[[128 126 126 128 126 128 126 126 127 126 126 127 127 126 128 127]
 [126 120 123 126 120 126 121 121 123 122 122 124 124 122 126 125]
 [118 153 128 118 153 118 151 150 143 127 148 123 121 128 118 119]
 [124 126 126 124 126 124 126 126 125 125 125 125 125 125 124 124]
 [122 118 120 122 118 122 118 119 120 119 119 121 121 119 122 121]] yields 119

[[128 131 129 129 129 127 121 125 129 129 132 127 129 129 128 128]
 [128 131 129 129 129 127 124 125 129 128 132 127 129 129 128 128]
 [128 131 129 129 129 127 124 125 129 128 132 127 129 129 128 128]
 [128 132 129 129 129 136 138 125 127 128 140 131 129 129 128 128]
 [122 128 129 129 129 126 112 104 127 128 130 127 129 129 128 131]
 [128 128 129 121 132 127 119 125 129 125 132 124 129 129 128 120]] yields 129

[[137 124 124 130 130 130 122 124 124 127 128 121 124 130 130 121]
 [127 131 131 128 135 125 131 128 125 130 129 128 128 129 128 131]
 [128 123 134 131 120 131 137 130 133 125 135 112 141 105 135 134]
 [136 130 109 127 130 124 139 117 133 130 122 145 126 130 126 139]
 [124 125 129 130 129 122 118 135 129 128 128 126 130 134 127 120]
 [130 127 120 126 133 132 122 127 123 129 124 122 130 126 129 130]
 [129 133 128 131 137 118 125 125 137 126 130 120 116 130 124 126]
 [121 124 126 135 135 119 119 136 136 124 130 112 133 134 121 116]
 [132 137 134 122 137 137 134 120 120 128 129 123 128 124 128 136]] yields 124

[[118 154 148 118 155 135 124 120 124 121 121 155 122 119 154 118]
 [124 128 126 124 129 126 126 124 125 123 124 129 125 124 129 124]
 [124 126 125 124 127 125 125 124 124 123 124 127 125 124 127 124]
 [123 122 122 123 122 123 123 123 122 123 122 122 123 123 123 123]
 [138 126 131 139 125 133 134 137 136 140 138 125 136 137 125 138]] yields 137

[[127 130 125 119 113 110 115 129 142 142 134 131]
 [112 130 145 140 129 134 142 134 121 124 133 127]
 [126 128 128 127 124 124 126 130 135 138 137 130]
 [128 123 123 123 119 109 102 104 118 138 153 155]
 [134 129 126 124 126 129 132 131 130 128 128 127]
 [132 141 145 132 118 119 128 128 122 121 121 114]
 [122 111 106 109 119 132 139 134 125 126 136 145]
 [118 121 129 139 145 147 141 133 125 121 121 121]
 [133 136 135 121 108 111 121 123 122 130 140 139]
 [121 129 133 129 127 136 146 143 131 124 124 125]
 [131 128 129 131 133 132 129 125 122 121 120 118]] yields 121
---
[[148 127 127 149 123 148 122 128 139 145 149 130 123 126]
 [131 124 124 131 122 132 123 127 127 130 132 126 122 126]
 [116 153 154 117 156 114 155 148 122 115 114 150 156 148]
 [116 152 153 117 155 114 154 147 122 115 114 149 155 148]
 [116 125 125 115 128 116 128 124 121 118 116 124 128 126]
 [144 120 120 144 117 145 117 123 137 142 145 123 117 121]
 [117 125 125 116 128 118 128 125 121 119 117 124 128 127]
 [118 127 127 117 130 118 130 126 123 120 117 125 129 127]
 [118 126 127 118 130 118 130 125 124 120 117 125 130 127]
 [117 151 152 117 154 114 153 146 123 116 115 149 154 147]]	127

[[128 121 119 139 139 132]
 [120 127 116 115 125 135]
 [150 135 130 135 129 128]
 [136 121 142 129 117 128]
 [139 108 137 120 148 110]
 [125 128 127 134 133 124]
 [156 143 128 138 125 131]
 [124 137 129 128 140 122]
 [148 125 130 111 129 130]]	122

[[128 131 132 131 127 116 134 124]
 [132 120 143 129 130 121 122 122]
 [126 110 127 127 126 139 127 115]
 [122 136 133 128 124 117 134 129]
 [135 157 135 134 123 130 124 132]
 [124 135 130 139 130 143 133 131]
 [131 125 116 128 134 128 123 128]
 [130 143 124 134 124 130 130 139]
 [134 137 131 126 126 141 131 117]
 [129 130 128 124 124 120 118 111]
 [124 141 125 129 117 111 123 127]
 [127 122 120 125 124 143 114 137]]	127

[[131 122 139 136 131 125 122 108 125 124 125]
 [125 127 135 119 128 122 119 113 132 123 120]
 [124 118 141 140 129 121 132 103 124 119 118]
 [133 124 129 127 134 125 124 122 122 123 122]
 [125 122 122 119 136 120 127 127 122 124 126]
 [101 129 103 131 121 111 124 144 121 128 126]]	126

[[131 156 146 142 132 128 128 131 115 127]
 [130 151 105 141 126 128 129 131 112 115]
 [128 152 103 121 130 127 128 132 119 139]
 [126 111 141 131 125 128 128 123 141 114]
 [131 131 136 149 130 129 128 129 110 116]]	114

[[136 112 125 127 129 119 117 116 115 126 113 125 121 120 125 112]
 [134 122 121 115 142 128 124 125 119 128 128 127 117 130 134 104]
 [126 120 132 115 140 114 115 123 112 147 116 128 122 124 134 109]
 [125 143 122 112 144 141 138 141 134 132 149 130 124 142 140 120]
 [131 137 117 115 141 145 139 137 134 119 148 128 121 141 137 116]
 [126 130 128 116 140 126 125 130 122 139 130 129 124 131 135 116]
 [114 146 137 119 136 128 133 142 133 150 139 132 135 136 137 138]
 [114 141 141 123 131 121 127 137 129 153 130 132 136 130 134 140]
 [134 116 126 130 126 121 120 118 120 125 116 126 124 121 124 119]
 [126 121 132 117 138 114 115 123 113 146 116 128 123 124 133 112]]	119
---
[[152 119 115 121 142]
 [106 120 147 135 120]
 [120 127 124 129 126]] | 142

[[137 124 128 137 120]
 [126 116 132 128 118]
 [128 130 128 119 153]] | 120

[[125 151 136 115 145]
 [135 134 145 138 127]
 [113 155 139 100 140]] | 145

[[115 133 120 124 130]
 [140 135 144 119 127]
 [141 144 106 131 124]] | 130

[[146 136 141 105 123]
 [133 140 126 122 139]
 [133 118 138 127 113]] | 123

[[131 128 101 126 126]
 [130 128 130 128 127]
 [131 136 132 121 120]] | 126
